A small network was shown many inputs. Here are its activations along a few directions, one row for each input.
In each table, some parts of the input vary, and every possible input appears once, in random order.
A made-up example of a description, with smaller parts first: line(4) and (point or ring(9) or (values(2) and ring(8))).
Shared parts are said once, and a part with two or three values counts as separate values.

Other details of the inputs vary at random and push rows far along two fixed directions, the same in every table; ignore that.

Table:
row 1: [8 9 2 -12 8 -4 -16 -20 -23 6 2 3 -8 0]
row 2: [3 3 9 -12 1 7 -15 -16 -9 -1 -16 8 -11 8]
row 3: [7 5 5 -7 14 13 -8 -8 -19 -4 -6 6 -11 -6]
row 4: [-6 -3 -13 13 -7 -18 11 7 6 4 23 -9 10 -4]
row 5: [10 12 18 -39 5 36 -7 10 -8 14 -13 -7 5 -4]
row 6: [-9 -5 -8 15 -6 -7 15 13 4 -2 17 -6 8 -8]
row 7: [-11 -7 8 -6 -29 15 23 43 35 10 1 -18 30 -7]
row 8: [3 0 11 -8 6 14 -9 -8 -15 -8 -19 10 -14 -5]
row 9: [7 3 6 -5 8 -6 -19 -14 -22 -2 -7 8 -7 -9]
row 10: [5 5 5 -13 9 17 -9 -12 -13 -3 -11 3 -12 7]
row 11: [-15 -8 -6 10 -23 -12 7 3 14 2 7 -7 9 6]
row 12: [-20 -7 0 5 -22 11 13 6 -2 -4 6 -10 3 -2]
row 13: [-18 -11 -1 9 -24 1 11 6 10 -5 -1 -5 5 2]
row 14: [62 14 -26 26 104 -14 22 32 78 -5 -1 27 -7 29]
row 15: [-10 -6 -8 15 -20 -23 7 3 9 3 15 -5 11 -3]
row 16: [3 1 11 -8 7 13 -10 -11 -10 -6 -20 9 -13 1]
row 17: [4 8 1 -14 6 6 -15 -18 -14 3 -5 1 -10 10]
row 18: [-12 -6 -7 13 -22 -18 7 2 12 3 10 -7 11 3]
row 19: [-10 -9 -5 19 -13 -13 14 14 7 -5 7 -2 10 -11]
row 20: [8 7 2 -8 14 -2 -14 -13 -23 1 2 4 -8 -6]
row 21: [-13 -2 -10 9 -18 -12 10 2 7 5 18 -11 9 5]
row 22: [6 1 8 -4 9 8 -11 -8 -16 -7 -16 10 -10 -9]
row 23: [10 3 4 -7 7 -11 -20 -18 -21 2 -6 6 -6 -7]
row 24: [-14 -4 -6 6 -17 0 13 6 12 0 11 -8 6 9]
Description of these inputs: values(2) and (point or ring(11)).
Changing only the values(2) part turns row 3 into row 22. The same change can be made to row 24. Which row results?
Answer: row 2

Table:
row 25: [-2 -1 2 4 -6 -1 4 1 -6 -2 0 0 -1 -8]
row 26: [-6 -1 1 -5 -11 7 5 1 3 3 1 -7 4 4]
row 27: [-5 -4 -2 6 -4 1 4 5 -4 -5 3 -2 1 -5]
row 28: [-2 0 -2 1 -4 -4 3 0 -5 2 10 -4 2 -5]
row 29: [-5 -1 -1 -3 -8 -3 -2 1 -2 6 5 -6 8 0]
row 30: [21 9 15 -27 28 20 -28 -20 -19 0 -26 14 -19 6]
row 31: [-3 2 -1 -3 -10 2 4 2 4 4 7 -7 6 4]
row 32: [-8 -3 2 0 -9 9 6 4 4 -3 -1 -2 1 1]
row 33: [-6 -2 -3 4 -2 -1 2 1 -6 -1 7 -3 1 -7]
row 34: [-3 -4 1 5 -3 0 0 3 -6 -4 -1 -1 1 -7]
row 35: [21 12 17 -25 28 20 -28 -20 -20 -2 -29 17 -21 3]
row 36: [-5 -3 1 6 -5 5 8 4 -1 -5 1 -1 0 -4]
row 37: [18 11 13 -25 27 22 -26 -19 -22 -3 -26 14 -21 5]
row 38: [-3 -3 2 6 -5 -3 2 4 -2 -4 0 0 2 -8]
row 39: [-5 -2 -1 4 -4 -1 5 0 -5 -1 9 -3 1 -7]
row 40: [44 8 -27 28 64 -28 24 36 84 5 11 12 15 27]
row 41: [-5 -3 3 -4 -10 6 5 4 6 2 -2 -1 0 1]
row 42: [-4 -2 0 6 -5 1 7 3 -4 -4 5 -3 0 -6]
row 43: [-8 -8 -9 18 -13 -21 3 -10 4 -6 6 1 -1 4]
row 44: [-2 0 1 -3 -7 1 -3 2 2 5 3 -5 7 3]
row 45: [23 11 14 -27 27 21 -23 -20 -18 0 -23 14 -21 8]
row 46: [-5 -3 1 -3 -8 4 1 3 6 2 -1 -6 6 3]
row 47: [-7 -5 2 7 -7 0 7 6 1 -5 -2 0 4 -6]
row 48: [-3 2 0 -6 -9 0 1 -4 -5 6 7 -7 5 0]
row 49: [-10 -5 -13 17 -6 -14 1 -10 0 -6 6 1 -5 7]
row 50: [34 17 11 -17 49 -3 -37 -42 -26 -4 -27 29 -36 13]
row 51: [-2 2 0 -2 -10 -1 5 3 6 6 5 -4 6 2]
row 52: [-5 -3 -1 5 -6 -5 2 2 -3 -1 5 -1 4 -10]
row 53: [-3 0 -1 0 -8 -10 -1 2 -2 4 8 -4 7 -3]
row 54: [-2 0 -2 3 -6 -7 4 2 -2 4 9 -3 3 -7]
row 55: [-5 -1 3 -5 -12 4 5 3 4 5 -1 -6 2 2]
row 56: [-8 -4 0 5 -6 6 5 4 -4 -6 0 -1 1 -5]
row 57: [-6 1 1 -7 -13 -1 1 -4 -7 8 5 -4 7 -3]
row 58: [-5 -1 3 -4 -11 2 3 3 6 3 -2 -5 5 2]
row 59: [-6 -3 2 4 -6 7 9 5 2 -4 -1 -1 0 -1]
row 60: [-7 1 -2 -2 -11 3 1 3 3 4 6 -9 6 2]
row 61: [-3 -3 -3 2 -4 -6 -1 2 -4 2 7 -4 4 -6]
row 62: [-2 1 -2 -2 -7 -5 1 0 -4 4 11 -5 4 -1]
row 63: [-8 -5 3 0 -9 8 0 5 3 -3 -4 -1 1 0]
row 64: [-5 -2 4 -3 -8 4 3 5 8 0 -3 -2 2 1]
row 65: [-3 1 0 -3 -10 -7 1 0 -5 6 9 -4 5 -3]
row 66: [-12 -11 -12 19 -12 -18 0 -7 2 -6 5 0 -1 5]
row 67: [-7 -3 1 -3 -9 8 5 4 5 -1 -1 -4 2 3]
row 68: [-5 -3 2 7 -7 2 9 5 0 -3 -1 0 0 -6]
row 69: [-7 1 -2 -5 -10 0 -1 -1 -5 5 6 -8 7 0]
row 70: [56 11 -35 43 99 -43 22 19 86 -4 9 30 -5 40]
row 71: [-5 -3 3 3 -9 5 8 5 1 -3 -3 0 -1 -4]
row 72: [-5 -4 -2 5 -4 -3 0 2 -4 -1 5 -3 4 -8]
row 73: [-2 -1 -1 2 -6 -9 1 2 -2 3 7 -3 5 -7]
row 74: [-8 -2 3 0 -11 7 6 5 5 -1 -3 0 0 -1]
row 75: [25 13 9 -26 31 5 -34 -21 -28 5 -16 12 -15 2]
row 76: [-7 -7 0 8 -6 2 5 7 0 -5 -1 -1 3 -5]
row 77: [-4 -1 -1 5 -6 -4 5 2 -3 1 7 -2 2 -9]
row 78: [-3 0 -4 1 -2 -4 1 2 -4 2 9 -5 2 -5]
row 79: [-8 -4 1 6 -10 2 8 8 5 -5 -3 -1 4 -4]
row 80: [-6 -5 1 5 -5 5 4 6 3 -5 -4 0 2 -2]
row 81: [-2 2 -1 -2 -7 -6 0 2 2 6 4 -4 8 -1]
row 82: [-9 -4 -1 4 -8 6 7 7 2 -6 -1 -2 1 -2]
row 83: [-8 -1 0 -3 -11 6 3 4 3 3 1 -9 4 3]
row 84: [23 16 8 -26 31 8 -32 -23 -29 4 -14 11 -16 3]
What is each input in this table made of?
Answer: ring(5) and (point or ring(11))
Changing only the ring(5) part turns row 55 into row 83. The same change can be made to row 74. Which row results?
Answer: row 37
Change only the ring(11) part in row 28. List by row number the other rows that result.
Answer: row 26, row 31, row 32, row 36, row 39, row 42, row 45, row 48, row 59, row 62
Change only the ring(11) part in row 53. List by row number the other rows that result.
Answer: row 35, row 38, row 40, row 47, row 52, row 58, row 64, row 73, row 79, row 81
List by row number the other rows that have the ring(5) part in common with row 34.
Answer: row 29, row 30, row 44, row 46, row 61, row 63, row 66, row 72, row 75, row 76, row 80
Change only the ring(5) part in row 50. List by row number the other rows that result.
Answer: row 43, row 49, row 66, row 70
